Each row below holds a small network's activations on one input, seen along a few directions.
Each table varies a few parts of the input and shows all the possible inputs, shuffled.
Descriptions start from the smaller parts, as in this example, which fits no table here: line(4) and (point or ring(9) or (values(2) and ring(5))).
Shared parts are said once, and a part with two or three values counts as separate values.
In the rows, 128 means zero.

Other details of the inputs shift rows strongly along two fixed directions, in all tables alike. That doesn't count.

Table:
R1: [ 40 199 115 105 108 124  38 126 130 211 150]
R2: [144  48 159 241 149 109 116 109 130  82 160]
R3: [154 134  98  86 182 145 214 123 123  55 131]
R4: [ 88  76 113 153 190  78  88 139 141  40 154]
R5: [162 110 142 172 133 137 155  85 122 139 134]
R6: [ 34 164 142 186 101 144  31 165 124 174 197]
R7: [ 23 181 140 122 100 119  42 128 164 194 158]
R8: [ 85 107 126 192 185  84  73 119 121  19 166]
R9: [107 136 127 101 156 133 174 127 152  91 141]
R10: [186  89 159 149 165 122 179  98 129  90 115]
R11: [143 213  95  18 111 199 222 129 114 226  68]
R12: [123 122 114  97 170 117 175 113 144  84  76]
R13: [130 105 111  88 165 141 198 153 146  88 141]
R14: [185 195  78  38  79 162 157 113  95 185  89]
R15: [128 135 116 120  97  94  87 104 131 106 109]
R16: [196  72 158 123 148 123 196 123 113 136 138]
R17: [118 136 141 128  52 142 105 149 137 170 132]
R18: [114 158 147 130  57 131 108 120 142 148 127]
R19: [ 28 143 150 174 103 118  29 152 142 186 133]
R20: [125 205  77  33 132 161 152 118 106 212  65]
R21: [126 117 159 180  92 143 102 125 128 214 149]
R22: [161 163  93  17  63 160 163 138 141 224  84]
R23: [139  89  93 116 193 110 149 135 114  63  88]
R24: [186 166 144  55  99 162 197 104 105 252 120]
R25: [ 78  69 132 151 179  85 107 143 169  47 155]
R26: [165 107 117  87 117 102 166 103 157  71  90]
R27: [187  86 146 154 152 120 191  88 131  99 117]
R28: [192 111 118 124 124 124 187 111 119  36 106]
R29: [ 43 164 149 212  97 151  33 165 103 181 155]
R30: [149  92 173 161 133  52  94 127 188  39 185]
R31: [150 122 116 142 179 141 195 121 105  40  96]
R32: [ 79 149 136 140 110 157 115 159 125 177 120]
R33: [106  92 115 201 181 106  88 144  99  43 126]
R34: [135 116 179 166 104 148  99 138 121 205 154]
R35: [108 185 101 119 137 151 109 124  90 161 101]
R36: [206  76 140 123 163 144 198 128 123 122 113]
R37: [ 80 151 155 201  44 137  24 153 117 165 166]
R38: [124  63 130 186 128  65  59 128 136  31 130]
R39: [ 98 136 172 154  72  88  27 162 182 175 208]
R40: [204 104  83  94 130 129 167 132 102  72  99]
R41: [189 174 144  58 103 181 192 112 109 245 106]
R42: [158 114  71  80 193 136 178 144 108  78 127]
Description of these inputs: values(2) and (point or line(5) or (values(3) and ring(5))).
Changing only the values(2) part turns R28 into R37. The same change can be made to R12. Which row results?
> R19
Change only the values(2) part in R5. List by row number the other rows that result.
> R2
Change only the values(3) part in R6. List by row number the other rows that result.
> R29, R37

Table:
R43: [110 122 123 119 147 120 132 131 138 106 133]
R44: [141 119 132 131 120 118 136 110 138 115 138]
R45: [125 130 122 114 137 115 132 124 134 102 121]
R46: [117 134 124 116 137 119 135 124 136 101 125]
R47: [135 118 134 124 133 124 132 143 139 113 150]
R48: [138 117 134 152 133 134 138 112 120 126 135]
R49: [133 113 140 142 148 123 141 125 134 127 127]
R50: [145 106 135 140 133 119 128 130 120 129 130]
R51: [129 130 117 119 129 114 120 131 135 103 119]
R52: [149 167 125  81 111 155 159 122 127 194 106]
R53: [139 125 136 142 136 140 138 137 119 119 141]
R54: [142 153 118  91 102 171 162 135 115 190 100]
R55: [115 134 126 130 140 125 136 122 125 102 124]
R56: [150 111 139 145 134 125 127 123 112 122 123]
R57: [124 118 113 135 139 128 123 131 122 114 128]
R58: [ 64 130 163 196  89 110  32 124 145 167 178]
R59: [ 41 151 160 201 110 125  33 130 121 155 159]
R60: [134 112 130 148 135 128 138 118 128 129 140]
R61: [123 132 125 128 140 121 132 122 124 106 119]
R62: [141 129 135 137 127 128 136 135 126 109 141]
R63: [129 125 118 137 145 132 126 132 116 111 115]
R64: [124 118 115 118 141 116 121 138 137 109 126]
R65: [142 157 118  89  93 158 158 132 122 178 102]
R66: [138 117 144 146 148 131 141 120 126 122 119]
R67: [136 114 133 127 112 122 139 129 141 103 118]
R68: [131 123 115 139 138 135 124 125 114 110 121]
R69: [156 147 117  67 104 146 145 132 125 198 119]
R70: [134 119 133 139 138 132 136 143 126 120 147]
R71: [126 116 112 120 134 119 119 131 135 108 131]
R72: [129 102 132 127 122 124 138 135 143 110 125]
R73: [116 122 122 131 151 124 132 131 123 117 127]
R74: [132 112 141 127 142 117 135 124 146 122 130]
R75: [149 117 139 139 121 114 123 121 120 119 124]
R76: [137 147 114  89 103 162 160 140 123 191 109]
R77: [142 127 135 124 124 122 133 135 137 105 144]
R78: [129 130 118 133 133 120 122 130 124 105 117]
R79: [140 122 132 144 123 123 137 110 128 120 135]
R80: [109 125 124 133 151 129 135 131 125 114 131]
R81: [ 59 187 129 141  79 146  40 150 119 240 146]
R82: [122 125 126 135 152 131 134 124 116 109 119]
R83: [117 120 122 116 146 117 129 131 136 110 129]
R84: [161 158 119  68  94 143 145 124 122 190 113]
R85: [138 122 143 127 132 115 135 118 146 114 123]
R86: [133 126 113 120 123 117 121 123 133 100 125]
R87: [131 128 114 134 127 124 121 123 122 105 123]
Changing only one part turns R57 into R87. The same change can be made to R60. Which row results?
> R79
Changing only one part turns R46 into R59. The same change can be made to R85. Which row results?
> R66
What do these inputs look like to the network?
> ring(5) and (line(4) or values(5))
Change only the ring(5) part in R51. List by row number the other rows that result.
> R63, R64, R78, R81
Change only the ring(5) part in R54. List by row number the other rows that result.
> R65, R67, R72, R76
Change only the line(4) part in R71. List by row number the other rows that result.
> R43, R64, R83
Change only the values(5) part in R58. List by row number the other rows that result.
> R47, R69, R72, R74
